These are the activations of a small neural network, seen along a few directions. Each row is one input.
In each table, some parts of the input vary, and every possible input appears once, in random order.
A made-up example of a description, with smaller parts first: one of 3 separate values, together with either a single point or one of 11 places along a line or (one of 5 places around a ring, together with one of 6 places along a line).
Shared parts are said once, and a part with two or three values counts as separate values.
In the rows, 100 means zero.

Other details of the inputs shift rows strongly along two fixed directions, in all tables alike. That doesn't count.

Table:
r1:  85  46 130  67 128  86 102 110  72 113  99
r2: 128 104 120 164  80 110 102  94 146  91 147
r3:  90  94 146 125 111 100 105 135 143  85 136
r4: 101 132  55  79  90  98  92  82  85  98  72
r5: 117 108 145 165  88 112  87 109 152  91 124
r6:  92  98  83  95 102  95 121 100  99  99 127
r7:  81  44 137  78 123  91 102 103  64 112  98
r8:  80  78 132  88 115  91 108 124 113  80 128
r9:  88  90  66  58  98  96  97  68  33 116  53
r10: 115  80 143 124 102 103  95 117 140  83 128
r11: 114 171  45 118  65 119  99  93 119  81  79
r12: 113 176  47 123  69 121  99  94 117  94  73
r13:  80  51 128  60 132  86 107 121  77 108 106
r14:  87  69 116  84 111  97  99  95  65 117  84
r15: 117 160   3  90  72 105 104  58  75 117  71
r16:  85  81  75  46 112  82  95  76  44 113  64
r17: 129 145  99 156  77 115  84  97 151  96 100
r18:  98  65  94  76 114  84 112  85  71 118 114
r19:  99 101 103  93 107 102 101 112 102 105  97
r20: 101  98  98  87 102 100 101 108 103  92 101
r21: 116 117 138 151  97 109  92 127 168  86 135
r22:  99 154  40  91  81 109 103  90  84 100  62
r23:  82  44 146  84 121  87  98 100  79  97 112
r24: 105  93 109 100 104 102  96 102 100 110  91
Description of these inputs: one of 4 places along a line, together with either a single point or one of 5 places along a line.
Q: Changing only the place on the line of 4 turns r5 into r21. The same change can be made to r7. Which row results?
A: r13
Q: Change only the place on the line of 4 in r18. List by row number the other rows that result.
A: r2, r6, r15
Q: Start at r17 and move only the place on the line of 5, one step at a time. The first step leads to r24. Which rows follow, in order?
A: r1, r10, r16

Table:
r25:  98  72 107  74 119  78  85  87 100 101 112
r26: 117 153  70 119  82 122  90 103 115 106  72
r27:  85  41 145  84 121  83 106  95  84  98 113
r28: 113 154  68 135  73 115 101  97 129  90 108
r29: 113  56 172 136 105 105  99 124 137  85 151
r30:  73  83  99  76 120  89 114 108  70 115 108
r31:  80  43 148  85 118  86 103 103  78 105 118
r32:  96  75 121  85 120  96 103 126 100 113  96
r33:  79 103  81  60 106  96  97  96  55 112  64
r34:  88 110  82  82  95  99  89  93  82  87  75
r35: 106  35 151  95 124  90 105 107  99  91 127
r36:  77 100  84  62 114  98  99 101  56 120  62
r37: 101 103  85 101  93  96  98  74  80 108  79
r38:  85  95  69  63 114  99 114  98  60 124  87
r39: 130 137  80 132  76 114 106 104 147  86 117
r40:  86  70 106  77 105  89 100  86  58 112  91
r41:  85 109  52  63  96  95 107  79  59  98  80
r42: 104  63 108  74 113  89 106  89  65 112  90
r43: 107 113 110 134  90 106 102 108 140  70 137
r44:  96  92  74  53 118  77  87  74  63 120  84
r45:  89  56 130  66 125  90 104 124  87 107  99
r46: 113  98 130 139  83 108  90  95 133  81 125
r47:  96  96 125 109 102  95  94 112 125  76 104
r48: 123 151  84 131  77 127  88 102 135  88  88
r49: 130 138  91 131  90 100  80  90 146 102 112
r50: 114 102 131 146  87 112  96 103 132  94 124
r51: 100 104  70  80  94 103 107  90  88  89 100
r52:  87  53 128  58 124  88 104 121  83 104  97
r53:  92 103 116 117 105 101 109 114 118  91 132
r54:  85 120  87  93 104 102  93 104  84 112  73
r55: 100  58 172 142 111 103 102 127 137 100 149
r56:  93 117  88  87  92 102  93  98  86  95  76
r57:  90  91  63  57 113  91 117  98  63 130  82
r58: 105 128  72 114  81  99 105  90 120  81 104
r59:  87  61 153 108 119  85 116 130 129  84 152
r60: 121 127  63 107  78 107 105  92 122  85 103
r61:  87 118  66  67  98  89  97  86  64 104  54
r62:  95  99 130 116 105  96  98 119 125  91 104
r63:  82  60 157 108 122  91 111 131 123  81 158
r64: 109 136  68  91  85 115  92  91  94  96  68
r65: 110 142 102 136  81 114  88 107 139  78  96
r66: 101 139  87 114  87 111  90 101 109  95  82
r67: 110  84 125 129 103 110  96 112 113 111 118
r68: 121 126  94 139  71 114  89  80 124  83 100
r69:  83  65 149 113 126  88 119 133 126 102 145
r70:  78  45 146  87 117  87 102 106  77 112 117
r71: 126 148  79 127  71 122  86  95 134  74  87
r72: 128  98 123 151  95 113  97 113 140 104 122
r73: 112 136  76 133  80 110  96  77 106 117  77
r74:  90 115  45  60 101 103 111  82  56 117  74
r75: 110 143  88 140  85 114 107 109 134  98 118
r76: 103  83  76  68 108  92 105  80  48 124  68
r77: 128 144  71 131  77 116 107 101 142  95 110
r78:  78  94  69  57 106  88 113  90  54 107  88
r79:  78  59 139  91 123  81 119 124 106  98 138
r80:  97  42 154 100 121  96 103 117  94 104 130
r81:  77  98  88  69 117  89 103 101  64 120  63
r82: 119 146  61 116  76 118 104  90 119  90 102
r83: 116 132  80 132  77 108  94  76 109 105  83
r84:  81  93  79  74 104  96 100  76  45 132  68
r85: 117  83 120 118  94 106  93  98 109  85 116
r86: 101 133  68  90  84 108  89  86  91  86  66
r87: 124 147  70 117  92  99  81  82 121 120  92
r88:  94  86  80  52 106  93  97  95  68 101  66
Q: Changing only one part turns r60 into r57. The same change can be made to r86. Which row results?
A: r36
Q: Changing only one part turns r50 into r40. The same change can be made to r76. Which row results?
A: r42
Q: What is each input in this table made of?
A: one of 4 places along a line, together with either a single point or (one of 3 separate values, together with one of 5 places along a line)
Q: Change only the choice among 3 separate values in r64. List by row number the other rows that result.
A: r29, r82
Q: Change only the place on the line of 4 in r87. List by row number the other rows that result.
A: r25, r44, r49
Q: Change only the choice among 3 separate values in r85. List by row number the other rows that result.
A: r51, r71

Table:
r89: 113 142  85 110  89 107  89 100 126  92  81
r90:  99 172  31  94  76 104  88  77  86 103  47
r91: 113 114 107 129 102 105 103 121 135 104 122
r92:  83  86  79  62 109  99 114  96  51 118  81
r93:  92  65 101  72 110  89 112  93  68  93 107
r94:  74  51 153  89 128  91 120 131  96 105 139
r95:  74  58 113  65 122  82 107 100  80 102 124
r96: 118 150  41 100  79 115  99  87  93 115  69
r97:  91  75 119  71 114  95  97 115  92  97  90
r98:  98  80  79  61 107  89 106  86  68 103  91
r99: 120 127 101 136  81 116  72  81 105 102  74
r100:  69  70 124  68 119  87 104 114  76  95  94
r101: 126  92 121 143  84 102  85  82 119 100 114
r102: 108 115  97 127  85 104 102  95 128  79 123
r103: 117  77 161 162 100 110  98 110 148 108 132
r104:  93  93  64  52 108  87 102  78  62 112  84
r105: 106 124 110 141  97 105 106 120 142  98 130
r106: 105 109 113 120  88 114  94 114 124  76  97
Q: Changing only one part turns r103 into r99. The same change can be made to r91. Which row results?
A: r89
Q: What is each input in this table made of?
A: one of 3 separate values, together with either a single point or one of 5 places around a ring
Q: Change only the choice among 3 separate values in r90. List by row number the other rows that result.
A: r95, r105
Q: List by row number the other rows that have the choice among 3 separate values in common with r93.
A: r95, r98, r101, r102, r104

Table:
r107:  87  93  87  55 117  90 106 114  85  93  92
r108: 120 168  30 121  71 112 103  77 107 111  82
r109: 115  85 145 146  94 101 101 110 157  71 159
r110:  81  95  93  77 100  95  98  88  68  93  80
r111: 130 159  51 142  68 116  94  75 118 113  90
r112:  72  55 107  34 138  77 107 111  54 123  85
r113: 107  49 153 100 115  96  90 107 106  99 111
r114: 113 117  89 101  88 101  86  88 112  83  88
r115:  75 102  35  29 108  86 120  83  34 115  75
r116:  99  56 153  97 127  93  96 123 112 110 120
r117:  92 102 131 126 104 106 106 127 130  96 120
r118: 108  92 134 137  89 111  91 100 115  93 105
r119: 122 113  75 123  78 107  94  68  93 107  90
r120:  73  90 109  77 112  98 114 125  94  87 109
r121: 105 123 107 135  89 112  95 103 116 106  95
Q: What is each input in this table made of?
A: one of 3 separate values, together with either a single point or one of 4 places along a line
Q: Changing only the choice among 3 separate values turns r118 into r113. The same change can be made to r121. Which row results?
A: r116
